A small network was trained on invented records. Each row is its activation on one of them, seen along a few directions.
After each row come some of the record's fields: Y, P, Z, V, U, J.
Not every record has every field; a missing one is written missing.
The largest differences between rows may come from other fields.
In the rows, 500 means zero.
Random noise pushes rows far along 2 fixed directions. That doesn't count. These rows show it; they differ only by the noise:
[413 461 676 618 455 654 494 458 485 478 519 615 513 529 430 636 593 611
 534]
[477 384 582 503 471 481 315 467 672 597 613 745 670 647 425 562 691 570
 708]
[466 403 579 503 467 540 361 463 606 563 585 678 641 576 446 572 667 588
 654]
[469 413 542 465 465 587 382 460 550 541 567 602 642 489 483 565 656 606
 617]

[467 402 628 562 463 429 445 384 574 504 544 762 570 740 332 635 593 419
 652]
Y=y2, P=p1, Z=z2, V=v1, U=u1, J=j5
[497 482 466 421 491 534 473 431 437 483 537 502 506 475 522 540 528 460
 543]
Y=missing, P=missing, Z=z1, V=missing, U=missing, J=j4
[507 559 464 488 561 351 573 561 502 486 498 445 367 554 551 465 340 373
 463]
Y=missing, P=missing, Z=z1, V=missing, U=missing, J=j1
[607 501 454 427 472 459 570 543 528 494 390 452 588 454 549 475 528 556
 467]
Y=y3, P=p1, Z=z1, V=v3, U=u1, J=j4
[427 494 575 574 499 410 417 317 406 496 654 655 415 672 345 581 494 359
 616]
Y=y2, P=p1, Z=z1, V=v3, U=u1, J=j2
[536 471 453 449 530 252 413 476 584 568 581 668 560 732 448 513 530 358
 659]
Y=y1, P=p2, Z=z1, V=v3, U=u2, J=j2
[471 506 392 465 540 572 379 619 559 595 554 350 490 314 603 340 469 549
 484]
Y=missing, P=missing, Z=z1, V=missing, U=missing, J=j3
[458 442 513 523 551 425 291 527 669 654 651 624 559 598 425 428 574 486
 628]
Y=y1, P=p1, Z=z1, V=v2, U=u1, J=j3
[473 511 658 635 503 515 634 511 517 467 404 561 432 586 433 595 454 496
 449]
Y=missing, P=missing, Z=z2, V=missing, U=missing, J=j4
[467 505 720 710 423 724 602 632 628 453 342 591 539 556 482 582 602 722
 414]
Y=missing, P=missing, Z=z2, V=missing, U=missing, J=j5
[536 588 389 489 576 317 609 574 406 500 483 349 314 470 575 419 289 395
 418]
Y=y1, P=p2, Z=z1, V=v3, U=u2, J=j1
[502 501 554 606 524 536 451 564 611 549 497 543 494 544 437 415 528 571
 464]
Y=y3, P=p1, Z=z1, V=v3, U=u1, J=j3
[551 404 497 453 487 302 331 496 706 597 578 774 634 744 424 521 640 458
 721]
Y=y2, P=p2, Z=z1, V=v1, U=u1, J=j4
[457 529 386 390 515 586 505 390 264 444 533 314 453 289 568 493 419 429
 453]
Y=missing, P=missing, Z=z1, V=missing, U=missing, J=j2
[419 509 730 710 441 516 536 436 486 469 533 714 408 722 328 670 548 481
 542]
Y=y2, P=p2, Z=z2, V=v3, U=u1, J=j4
[552 518 423 449 568 238 553 517 540 520 528 494 393 594 536 466 353 329
 524]
Y=missing, P=missing, Z=z1, V=missing, U=missing, J=j1
[444 562 544 572 470 689 566 548 373 468 466 374 455 379 518 543 501 611
 415]
Y=y2, P=p2, Z=z2, V=v2, U=u2, J=j4
[619 561 206 263 561 402 493 618 493 529 475 211 529 280 714 274 391 471
 413]
Y=missing, P=missing, Z=z1, V=missing, U=missing, J=j1
[512 336 456 415 516 363 288 367 642 615 668 748 607 658 401 497 633 386
 733]
Y=missing, P=missing, Z=z1, V=missing, U=missing, J=j3
[554 489 425 405 493 482 449 525 556 531 496 496 573 487 559 459 535 495
 553]
Y=missing, P=missing, Z=z1, V=missing, U=missing, J=j4
[566 449 408 343 491 396 444 425 536 505 529 567 674 584 519 507 592 437
 605]
Y=missing, P=missing, Z=z2, V=missing, U=missing, J=j2
[491 448 574 516 511 327 505 335 492 483 574 716 489 749 379 616 516 311
 612]
Y=missing, P=missing, Z=z1, V=missing, U=missing, J=j2
[497 529 590 556 430 588 599 454 391 377 400 499 530 474 482 605 525 576
 426]
Y=y2, P=p2, Z=z1, V=v3, U=u1, J=j5
[477 662 478 562 510 663 752 595 272 373 326 138 303 213 639 439 264 567
 207]
Y=missing, P=missing, Z=z2, V=missing, U=missing, J=j1
[519 508 507 493 503 454 518 408 456 455 501 542 513 588 488 544 485 438
 540]
Y=missing, P=missing, Z=z1, V=missing, U=missing, J=j2
[458 548 715 865 561 333 460 600 748 583 594 771 252 891 291 419 418 437
 505]
Y=y3, P=p1, Z=z1, V=v3, U=u1, J=j3
[546 467 345 433 559 391 341 586 677 638 592 462 533 453 543 281 487 490
 543]
Y=missing, P=missing, Z=z2, V=missing, U=missing, J=j3
[550 595 491 454 426 777 853 488 196 235 195 179 466 158 665 573 406 646
 171]
Y=missing, P=missing, Z=z1, V=missing, U=missing, J=j5
[581 344 530 464 467 352 317 527 855 630 543 833 741 752 443 503 737 542
 731]
Y=missing, P=missing, Z=z1, V=missing, U=missing, J=j5
[478 479 526 493 499 400 395 446 564 518 572 645 583 679 458 523 543 439
 633]
Y=missing, P=missing, Z=z2, V=missing, U=missing, J=j2
[490 467 422 412 488 707 553 461 374 478 473 310 543 230 567 469 526 562
 391]
Y=missing, P=missing, Z=z2, V=missing, U=missing, J=j3
[555 575 503 585 542 258 656 595 565 497 417 475 351 630 511 435 302 375
 428]
Y=missing, P=missing, Z=z2, V=missing, U=missing, J=j1
[404 546 509 571 523 684 386 564 475 559 602 413 427 389 504 418 502 599
 482]
Y=y2, P=p1, Z=z1, V=v2, U=u2, J=j3
[466 565 582 584 497 386 676 508 420 447 465 481 331 555 503 571 346 406
 446]
Y=missing, P=missing, Z=z2, V=missing, U=missing, J=j1
[471 521 583 598 491 459 585 424 446 454 498 580 409 628 419 555 456 403
 477]
Y=missing, P=missing, Z=z2, V=missing, U=missing, J=j2

Here are new rows. What are their fields?
[595 510 388 388 459 517 513 600 550 544 421 403 642 389 582 418 570 584
 477]
Y=y3, P=p2, Z=z2, V=v3, U=u2, J=j4
[527 473 478 439 488 426 522 508 538 517 516 552 506 534 523 530 533 446
 530]
Y=missing, P=missing, Z=z1, V=missing, U=missing, J=j4
[549 510 589 615 539 388 497 606 725 558 438 636 495 712 461 472 471 498
 551]
Y=missing, P=missing, Z=z1, V=missing, U=missing, J=j4
[424 498 505 539 534 695 359 518 512 509 558 466 475 410 512 449 522 609
 502]
Y=missing, P=missing, Z=z1, V=missing, U=missing, J=j3
[514 436 363 389 501 517 269 578 658 602 596 504 624 438 575 371 606 582
 612]
Y=missing, P=missing, Z=z2, V=missing, U=missing, J=j3
[416 496 531 519 523 478 496 317 325 471 628 534 388 540 426 578 446 344
 540]
Y=missing, P=missing, Z=z1, V=missing, U=missing, J=j2
[518 623 574 660 510 448 767 572 424 407 335 377 274 497 519 477 276 465
 292]
Y=missing, P=missing, Z=z2, V=missing, U=missing, J=j1
[540 529 580 561 429 617 709 575 480 403 283 423 511 372 569 545 484 624
 338]
Y=missing, P=missing, Z=z1, V=missing, U=missing, J=j5
[371 558 779 738 446 690 687 470 359 366 386 541 326 530 421 710 435 555
 398]
Y=missing, P=missing, Z=z2, V=missing, U=missing, J=j4
[500 436 427 352 477 505 416 427 477 544 551 507 623 433 526 517 580 469
 600]
Y=missing, P=missing, Z=z2, V=missing, U=missing, J=j4
[491 571 664 690 477 538 703 531 470 431 367 519 340 569 460 569 395 483
 387]
Y=missing, P=missing, Z=z1, V=missing, U=missing, J=j4
[500 478 484 428 492 520 429 504 529 506 510 532 560 499 538 529 551 516
 570]
Y=missing, P=missing, Z=z1, V=missing, U=missing, J=j4
[558 401 380 322 550 353 236 483 703 628 630 643 686 617 514 447 615 464
 747]
Y=missing, P=missing, Z=z1, V=missing, U=missing, J=j4
[577 501 298 306 509 488 540 389 339 451 497 332 520 330 597 446 468 433
 457]
Y=missing, P=missing, Z=z1, V=missing, U=missing, J=j2
[600 465 300 225 467 577 558 520 425 494 391 257 695 177 690 459 559 594
 442]
Y=missing, P=missing, Z=z2, V=missing, U=missing, J=j4
[491 460 463 389 450 542 435 435 445 520 537 502 619 437 492 537 604 504
 565]
Y=y2, P=p1, Z=z2, V=v3, U=u1, J=j4
[463 443 402 347 503 473 448 316 331 501 627 466 545 419 495 538 525 376
 567]
Y=missing, P=missing, Z=z2, V=missing, U=missing, J=j2
